These are the activations of a small neural network, seen along a few directions. Each row is one input.
Each table varies a few parts of the input and shows all the possible inputs, shuffled.
A made-up example of a description, with smaller parts first: one of 2 separate values, together with either a single point or one of 9 places around a ring or (one of 4 places along a line, together with one of 5 places around a ring).
Shared parts are said once, and a part with two or three values counts as separate values.
(in the rows, 128 means zero)

Other details of the inputs shift rows strongly along two fixed directions, in all tables alike. That doesn't count.

Rows:
r1: [122 113 119 159 122 150 153 110 127 129 130]
r2: [132 169 162  56 183 109 157 132 133  65 153]
r3: [103 107 132 123 132 139 120 102 129 172 105]
r4: [114 108 108 155 118 143 148 117 126 127 137]
r5: [108 142  87 149 131 119 129  96 130 125 136]
r6: [ 95 103 127 127 137 133 122 115 131 168 104]
r7: [ 95 135  85 165 141 125 145  90 116 129 134]
r8: [105 113 186  33 154 107 140 130 115  79 154]
r9: [109 145 117 158 122 152 136 159 109 149 128]
r10: [182 112  83 161 145  81  91 117 111 151 120]
r11: [105 116  95 154 131 165 143 108 125 145 147]
r12: [108 117 108 163 146 170 151 116 127 146 130]
r13: [116 151 101 163 147 137 152  77 120 148 121]
r14: [133 136 164  46 148 120 164 142 127  73 180]
r15: [162  90 176  28 191  80 115 140  82 118 163]
r16: [101 146  84 159 157 133 149 103 122 144 114]
r17: [103 134 118 165 106 144 132 145 104 134 149]
r18: [106 117 181  25 153 110 132 128 119  86 160]
r19: [153 147 185  52 155 130 180 131 127  85 160]
r20: [ 92 138 104 165 113 155 132 135  98 152 160]
r21: [ 82  93 128 146 135 148 129  87 110 152 115]
r22: [130 171 181  56 153 119 163 184 112 101 172]
r23: [186 142 102 160  54  88  53 137 203  87  74]
r24: [107 117 100 156 143 160 159 122 122 153 122]
r25: [107 105 141 132 129 145 124  90 123 158 104]
r26: [ 93 100 133 134 142 151 112 110 129 148 104]
r27: [229  97 146  96 123  76  93 168 136 106 131]
r28: [117 150  95 150 147 117 143 110 138 146 116]
r29: [195 148 139 166  33 108  65 184 183 129  76]
r30: [104 139  96 170 145 131 150  82 117 131 127]
r31: [213 149 160 124  18  91  38 209 200  63  92]
r32: [128 167 187  64 157 137 153 179 110  81 172]
r33: [198 118 125 159  51 102  82 169 208 118  63]
r34: [130 126 116 144 128 149 152 116 137 160 125]
r35: [198 111 118 159 103  96  72 176 105 151 129]
r36: [124 154 100 146 142 122 141  97 136 150 117]
r37: [ 92 101 124 128 138 141 120 117 124 155  96]
r38: [143 148 162 125 100 126 127 162 124  96 140]
r39: [111 148 126 171 121 165 148 124  98 164 141]
r40: [ 90  99 120 126 127 146 103 102 127 147 122]
Each input here is: one of 4 separate values, together with either a single point or one of 9 places around a ring.
- The inputs of r31 and r23 match in every part but the choice among 4 separate values. If r29 is changed in the same way as r31 into r23, which row does it become? => r36
- The inputs of r26 and r2 match in every part but the choice among 4 separate values. If r25 is changed in the same way as r26 into r2, which row does it become? => r13
- Which other rows does r34 become when the place on the ring of 9 takes its other values? List them by row number. => r1, r4, r11, r12, r14, r19, r24, r33

Rows:
r41: [102 141 158  97 119 123 121 149 141  97 134]
r42: [155  80  84 245  50 154  79 130 157 185  73]
r43: [141 121 154  51 164  86 114 112 128  84 135]
r44: [141 166 183  47 143  86 132 131 129  53 146]
r45: [ 51 141  93 104 228 153 212  83  76 154 182]
r46: [135 114 208  30 136 110 144 146 142  75 134]
r47: [172 102 156 107 104  99  98 141 134 118 122]
r48: [ 64  95  86 147 217 162 181  55  36 201 190]
r49: [138  71  87 219  62 131  69  98 173 172  47]
r50: [178 125 146  89 112  96 128 130 170  65 117]
r51: [134 134 157 107 112 128 119 140 157 127  83]
r52: [155 116  89 238  57 136  73 135 160 191  67]
r53: [106 148 126 115 158 128 150  89 116 139 141]
r54: [125  98  65 200 124 117  83 107 116 199  98]
r55: [151 133 177  37 161 102 132 141 145  57 144]
r56: [136  92  73 232  43 140  48 126 141 185  79]
r57: [171 131 152  67 154 104 160 143 119  81 168]
r58: [ 66 129 110 108 231 162 198 110  56 178 194]
r59: [ 88 159  93 161 159 156 187  88 118 154 153]
r60: [114 131  77 247  70 154  97 104 155 158  75]
r61: [106 140  89 214 122 164 137 118  98 168 131]
r62: [116 125  90 185  79 120  76 115 154 136  94]
r63: [ 76 117 125  93 211 140 171 121  67 174 170]
r64: [ 54 142 111 117 191 186 208 114  48 154 215]
r65: [162 165 183  55 144  83 127 154 107  65 162]
r66: [137 132 202  35 124 120 126 184 118  82 159]
r67: [119 146 138 119 139 150 151 125 143 135 111]
r68: [191 150 177  60 121  86 105 166 142  96 116]
r69: [144 140 144  58 164 102 148 126 136  65 149]
r70: [166 179 164  88 103  91 132 154 164  40 127]
r71: [ 36 134  93 138 215 179 194  53  61 203 156]
r72: [155 133 156 114 113 125 115 163 136 140  99]
r73: [150 126  88 223  49 136  69 162 161 146  93]
r74: [127 129 131 147  95 125  98 166 129 129 122]
r75: [148 160 129 124  80 106 110 160 175  67 119]
r76: [ 59 113  87 163 197 188 215  84  48 189 197]
r77: [198 137 151  75 127  82 109 167 146  62 138]
r78: [159 157 196  65  97  88 107 163 165  51 109]
r79: [167 167 157  75 145 116 163 166 129  99 144]
r80: [121 111  62 240  35 158  80 118 174 155  70]
r81: [142 122 154  96  78 108  79 139 162  93 107]
r82: [128 146 137 128  94 127 111 153 164  89 120]
r83: [136 111  60 244  51 124  50 130 142 176  84]
r84: [114 138 101 118 185 128 168 128  93 146 164]
r85: [166 121 190  64 104 112 124 153 173  67 120]
r86: [146 169 158  67 144 119 167 143 150  86 127]
r87: [104  88  89 226  36 160  62 121 167 176  54]
r88: [ 94  94  88 177 141 164 150  77 119 167 119]
r89: [ 92 112 126 108 163 124 134 115 127 151 118]
r90: [ 13 123 101 149 184 214 196  79  68 181 185]
r91: [149  76  72 218  68 114  60  79 167 168  56]
r92: [145 143 175  33 161  96 140 153 154  72 138]
r93: [ 53 124 116 111 203 176 225  76  72 146 191]
r94: [160 116 178  53 128  85  95 147 161  71 106]
r95: [156 136  70 228  47 125  79 159 160 136  97]
r96: [ 31 113  76 133 228 153 177  51  61 201 165]
r97: [197 161 173  96 102 102 117 178 167  88 130]
r98: [ 69 134 104 182 160 167 160 106  63 180 151]
r99: [176 104 151 106 111  93  77 160 144 108 104]
r100: [151 133 135 151  76 116  96 135 178 129  71]
r101: [127 147 125 123 159 125 146 113  95 152 157]
r102: [173 167 181  75 111 105 129 156 182  70 122]
r103: [139 144  67 232 100 146 131 119 134 179 116]
r104: [110  98 137 110 175 142 157 112  82 153 156]
r105: [120 166 114 148 146 135 169 131  92 117 164]
r106: [141  85 133 164  92 137 102 138 133 162 102]
r107: [136 158 170  67 174 141 176 156 106 120 159]
r108: [162 103 159  98  91  95  92 124 164  98  98]
r109: [152 102  96 181 116 133  92 130 133 149 109]
r110: [192 119 163  60 134  66  81 152 134  79 131]
r111: [117 127 140 126 115 159 129 154 114 131 153]
r112: [112 111 130 108 185 152 177 110  84 145 181]
- The inputs of r83 and r62 match in every part but one. If r95 is changed in the same way as r83 into r62, which row does it become? => r75
- The inputs of r45 and r84 match in every part but one. If r53 is changed in the same way as r45 into r84, which row does it become? => r101
- Describe the family of inputs behind these rows. => one of 2 separate values, together with one of 4 places along a line, together with one of 9 places around a ring
- Which other rows does r79 become when the choice among 2 separate values takes its other values? List them by row number. => r86
- Which other rows does r90 become when the place on the line of 4 takes its other values? List them by row number. => r80, r81, r87

Rows:
r113: [119 131 131 114 129 123 125 124 133 116 129]
r114: [121 131 139 113 131 130 129 130 135 125 122]
r115: [136 126 135 117 134 130 131 135 129 127 131]
r116: [135 129 136 119 128 123 127 139 119 131 136]
r117: [134 124 136 120 130 128 126 131 123 121 136]
r118: [127 135 132 115 135 121 131 118 136 120 122]
r119: [ 92 111  91 178 141 163 144  98 100 181 137]
r120: [126 125 129 117 130 122 129 127 130 116 131]
r121: [141 130 129 119 137 121 133 123 130 122 131]
r122: [127 123 139 117 126 128 134 130 130 123 129]
r123: [133 131 127 120 133 117 123 136 120 123 138]
r124: [121 129 140 113 125 129 129 127 132 124 127]
r125: [141 135 129 121 138 115 130 130 123 126 131]
r126: [134 129 136 122 131 122 123 138 117 125 136]
r127: [167 149  98 215  36 130  84 158 184 123  77]
r128: [133 126 127 118 131 122 126 129 127 119 138]
r129: [ 84 110  92 179 142 161 143  95 100 173 131]
r130: [136 131 135 118 135 124 128 142 122 132 131]
r131: [128 125 137 116 133 129 134 133 133 124 124]
r132: [119 129 140 116 128 129 125 126 129 118 127]
r133: [134 130 131 118 136 120 136 120 134 119 125]
- Describe the family of inputs behind these rows. => either a single point or (one of 4 places along a line, together with one of 5 places along a line)
- Which other rows does r124 become when the place on the line of 4 takes its other values? List them by row number. => r116, r119, r122
- Which other rows does r124 become when the place on the line of 5 takes its other values? List them by row number. => r113, r114, r118, r132
